These are the activations of a small neural network, seen along a few directions. Each row is one input.
Each table varies a few parts of the input and shows all the possible inputs, shuffled.
A made-up example of a description, with smaller parts first: one of 4 places along a line, together with either a single point or one of 11 places along a line or (one of 3 separate values, together with one of 5 places around a ring).
Shared parts are said once, and a part with two or three values counts as separate values.

Other details of the inputs shift rows strongly along two fixed directions, in all tables alike. That doesn't count.

A family of inputs:
r1: 4.503  -0.607  1.170  -6.662  9.153  2.223  -0.617  3.116  2.100  1.532  0.416
r2: -1.129  -0.023  -0.500  -0.032  -0.411  0.528  -0.563  0.103  0.434  1.985  1.180
r3: -4.350  -1.128  -2.523  2.060  -5.207  1.599  -1.610  -1.302  -2.060  1.494  3.519
r4: 0.547  0.676  0.321  -0.521  1.070  0.222  1.502  -0.168  0.035  -0.336  -0.394
r5: -0.409  -0.513  1.014  -5.512  -0.234  -1.271  -2.584  2.773  -2.387  4.479  0.983
r6: 5.263  2.107  2.154  1.068  2.519  -2.181  2.009  -1.939  2.508  -3.639  -2.913
r7: -0.989  -0.713  -0.038  -0.855  -0.740  1.952  -2.014  1.345  0.386  0.266  1.746
r8: 1.706  -1.431  0.648  -3.058  3.503  2.034  -2.288  2.712  1.086  0.058  0.741
r9: 0.085  1.892  0.985  3.118  -2.041  -1.998  1.960  -1.978  0.510  -1.381  -1.487
r10: -5.715  -0.637  -2.207  1.757  -5.046  1.376  -0.081  -0.532  -2.785  1.995  2.603
r11: 3.773  -1.456  1.345  -5.346  7.800  2.351  -1.666  3.405  1.626  1.571  0.490
r12: -1.382  -1.684  -1.422  -1.066  0.086  1.883  -0.180  1.006  -1.971  0.193  1.302
r13: 2.373  0.364  0.820  -1.434  4.199  -0.983  1.002  0.664  1.391  -0.214  -1.944
r14: -2.066  1.701  -0.189  5.865  -4.979  -3.663  1.571  -2.835  0.227  -0.925  -2.443
r15: -4.730  -1.830  -3.013  2.584  -5.144  0.924  -0.761  -1.545  -3.157  1.297  2.753
r16: 3.848  3.205  2.621  3.879  -0.826  -3.502  2.126  -2.221  2.582  -4.824  -4.117
r17: 3.427  0.140  1.464  -0.634  3.107  -0.293  -0.234  0.890  1.540  -1.880  -1.637
r18: -2.835  -2.377  -2.832  -1.035  -1.143  2.485  -0.975  0.161  -2.963  1.486  2.711
r19: 2.382  0.301  0.477  -1.411  3.916  -0.915  1.575  0.354  0.921  -0.357  -1.959
r20: -1.681  -3.357  -2.395  -3.679  2.060  3.951  -2.357  1.959  -2.178  2.597  3.628
r21: 7.643  1.176  3.110  -1.420  6.721  -1.695  0.613  -0.020  3.806  -3.495  -3.658
r22: 1.719  0.146  1.054  -0.175  2.208  -0.525  0.828  0.276  0.646  -0.287  -1.315
r23: -2.120  -1.467  -0.873  -2.580  0.853  2.544  -2.488  1.947  0.461  3.426  2.882
r24: -2.612  -0.803  -0.934  0.666  -1.472  0.082  -1.433  0.549  0.261  1.942  0.580
r25: -1.835  -0.032  -0.884  2.511  -2.886  -0.653  0.672  -0.691  -1.522  -1.536  -0.439
r26: -5.992  -1.214  -1.851  2.654  -5.625  0.763  -1.491  -0.104  -1.781  2.067  1.924
r27: 1.727  -0.373  0.319  -3.116  4.180  1.350  -0.182  1.249  1.030  2.149  1.029
r28: -1.637  -0.085  -1.259  -0.539  -0.158  0.655  0.952  -0.147  -0.774  1.444  0.909
r29: 4.095  3.233  2.651  3.845  -0.579  -3.611  2.968  -2.508  2.169  -5.028  -4.245
r30: -0.990  -0.557  -0.503  0.186  -1.661  1.197  -1.794  -0.243  0.395  0.125  1.605
r31: 3.686  3.306  2.428  3.492  -0.552  -3.487  3.086  -2.164  1.986  -5.366  -4.550
r32: -0.094  0.808  0.301  3.490  -2.850  -1.960  -0.136  -1.850  1.018  -2.348  -1.754
r33: -1.439  0.495  -1.059  2.226  -3.150  -0.345  0.716  -1.936  -0.918  -1.274  0.309
r34: -1.731  -1.325  -2.117  -1.248  -0.845  2.478  -0.369  -0.167  -2.064  0.949  2.525
r35: 3.616  1.978  3.400  -5.503  1.383  -2.939  -0.903  1.444  0.516  2.023  -0.734
r36: 4.009  0.668  1.521  -2.182  3.990  0.396  1.361  0.659  1.247  -2.493  -1.310
r37: -1.707  2.350  0.562  5.584  -5.421  -2.778  1.870  -2.958  0.324  -1.656  -1.782
r38: -2.337  -2.791  -1.977  -2.951  1.790  2.681  -1.708  1.950  -1.585  4.411  3.333
r39: -1.372  1.211  -0.318  5.663  -5.268  -2.757  1.804  -2.579  -0.977  -2.760  -2.032
r40: -0.822  1.098  -0.074  3.029  -2.095  -2.035  2.370  -1.603  -0.634  -1.610  -2.212
r41: -2.665  -0.897  -1.034  0.402  -1.407  0.678  0.067  0.425  -1.579  1.096  0.645
r42: -1.763  -1.555  -0.362  -3.121  1.199  3.236  -2.619  2.500  0.129  2.823  3.108
Each input here is: one of 2 separate values, together with either a single point or (one of 4 places along a line, together with one of 5 places along a line).
Changing only the choice among 2 separate values turns r1 into r13. The same change can be made to r29. Which row results? -> r39
Changing only the choice among 2 separate values turns r26 into r42. The same change can be made to r40. Which row results? -> r4
Which other rows does r7 become when the place on the line of 5 takes its other values? List them by row number. -> r16, r29, r31, r36
Which other rows does r17 become when the place on the line of 5 takes its other values? List them by row number. -> r8, r12, r25, r39
Which other rows does r15 become when the choice among 2 separate values takes its other values? List them by row number. -> r6
Which other rows does r2 become when the place on the line of 4 takes its other values? List them by row number. -> r3, r16, r37
